cols: E C U K V
[168 157 161 154 138] : F
[174 141 124 127 140] : T
[174 141 153 172 156] : D
[174 141 153 172 158] : S
rest: [174 141 124]	[127 140]
asked: [174 141 153 172 156]	D

cols: geref gal zivon dafa Zitob
[104 146 133 150 153]  Bulik
[152  95 133 108 110]  vosad
[151 100 132 134 157]  galoz
[104 146 132 133 125]  tidif
[152  95 133 159 164]  seme
[102 102 133 102 126]  Kela
[ 98 148 139 138 128]  fel
[151 100 126 158 163]  pizi
len: [151]	1
len: [ 98 148 139 138]	4
again Kela: 	[102]
down: [ 95 102]	gal
asked: [132 133 125]	tidif
rest: [146 132]	[133 125]
rest: [132 133]	[125]

cols: kopo binog muk tovu
[92 92 93 92] -> Q
[92 92 92 92] -> Z
[156  92 111 132] -> P
down: [ 92 132]	tovu
asked: [92 92 93 92]	Q
again Z: 	[92]
len: [156]	1
rest: [156  92]	[111 132]
asked: [92 93]	Q

cols: riv Razed Lan pesot kudez mis Bakoz kadi Lefu
[128 119 106 111 151  96 110 117 110]  rigoz
[158 140 127 130 121  93  89 125 132]  nop
[148 127 104 113 149 102  98 120 105]  fogib
[152 123  92 125 119  96 105 131 131]  lema
[151 125  92 125 120  92 105 132 130]  totad
[126 104 129 131 134  95  82 130 147]  zani
[127 104 132 127 135  97  85 132 147]  riru
[ 87 129 133 127 154 154  93 136 154]  vun
[ 88 125 128 130 131 107  92 140 154]  zum
[146 127 105 116 151 106  95 124 107]  Fon
asked: [132 127 135  97]	riru
rest: [128 130]	[131 107  92 140 154]
again vun: 	[154]

cols: vuno Kikim zat gan milir Gunet gid Rap
[117 147 131 140 145 139 112 122] : gizoz
[117 134 133 141 115 139 127 111] : Mig
[134 115 141 133 117 141 136 130] : lovig
[ 97 140 133 141  86 139 111 111] : nili
asked: [147 131 140 145]	gizoz
down: [115 117  86]	milir
len: [117 134 133]	3
asked: [117 134 133 141 115]	Mig
again nili: 	[111]
len: [134]	1
rest: [139 111]	[111]

cols: Nonol datez Sebe Kegik Nari gaf mup pigit zeza vilo
[108 114 115 141 111 121 143 131 153 153]  samas
[141 144 143 120 141 108 138  96 112 116]  Kugud
[139 142 140 125 138 102 145  92 118 121]  mibo
[175 154 168 109 175 137 107 121  92 100]  Sev
len: [139 142 140 125 138 102 145  92 118 121]	10
len: [141 144 143 120 141 108 138  96 112 116]	10
down: [116 121 100]	vilo
down: [143 138 145]	mup

cols: dit Dova vali vosob gad
[128 128 127 124 115] : dufek
[128 128 128 129 126] : rumo
[128 130 128 130 128] : Zogeb
[128 130 127 131 128] : gon
[128 130 141 124 140] : fen
[154 154 115 154 116] : fuzev
again rumo: 	[128]
asked: [154 154 115 154]	fuzev
asked: [128 130 128 130 128]	Zogeb
rest: [128 128 127 124]	[115]
again fuzev: 	[154]
rest: [128 130 127 131]	[128]

cols: lef risiz gero digo govef
[136 130  96 119 114]  nupi
[122 127 142 140 143]  Dav
[119 149  90 116 109]  lotuv
[143 108 143 127 130]  Kuzi
[125 148  87 116 106]  vos
[146 107 145 125 128]  mur
[146 108 145 124 126]  fam
[125 145  91 116 107]  Popan
[122 127 142 127 143]  beti
[129 121 122 121 121]  telar
len: [146 107]	2
len: [122 127 142]	3
down: [116 127 116 125 124 116]	digo
asked: [119 149  90 116]	lotuv

cols: Lami ran kofit Zef sem
[ 84 175 175 175 175] -> kanu
[ 84 120 121 175 165] -> ruto
[ 84 121 121 175 165] -> rovip
[ 84 121 120 175 165] -> vaze
[121 121 127 121 165] -> duvag
down: [175 121 121 120]	kofit
again duvag: 	[121]
again kanu: 	[175]
rest: [121 121 175]	[165]
rest: [ 84 121 121]	[175 165]
asked: [ 84 121 121 175 165]	rovip
again rovip: 	[121]

cols: Buva mir fakov Miva
[106 127 129 121] = sered
[116 128 129 125] = Maka
[116 128 128 125] = mebin
[134 128 128 119] = Kos
[175 128 126 139] = pove
[134 128 128 130] = sitak
len: [134 128]	2
down: [127 128 128]	mir
down: [128 128 126 128]	fakov

cols: Tipov daki Sike niner zigu Povev
[129 124 157 128 142 131] : foror
[126 120 132 128 142 118] : zis
[127 121 158 152  95  84] : feb
[127 121 132 127 142 117] : tato
asked: [127 121 132 127 142 117]	tato
rest: [132 128]	[142 118]
down: [142 142]	zigu
asked: [142 131]	foror

cols: suk nof Pifo Lol pafet bopok Suvi rerak
[128 133 164 128 123  83 122 114] = Musan
[128 121 110 126 120  83 122 115] = tur
[128 121 107 126 122 124 134 126] = mubit
again Musan: 	[128]
rest: [123  83]	[122 114]
down: [122 134]	Suvi
rest: [124 134]	[126]
again mubit: 	[126]
rest: [121 110]	[126 120  83 122 115]

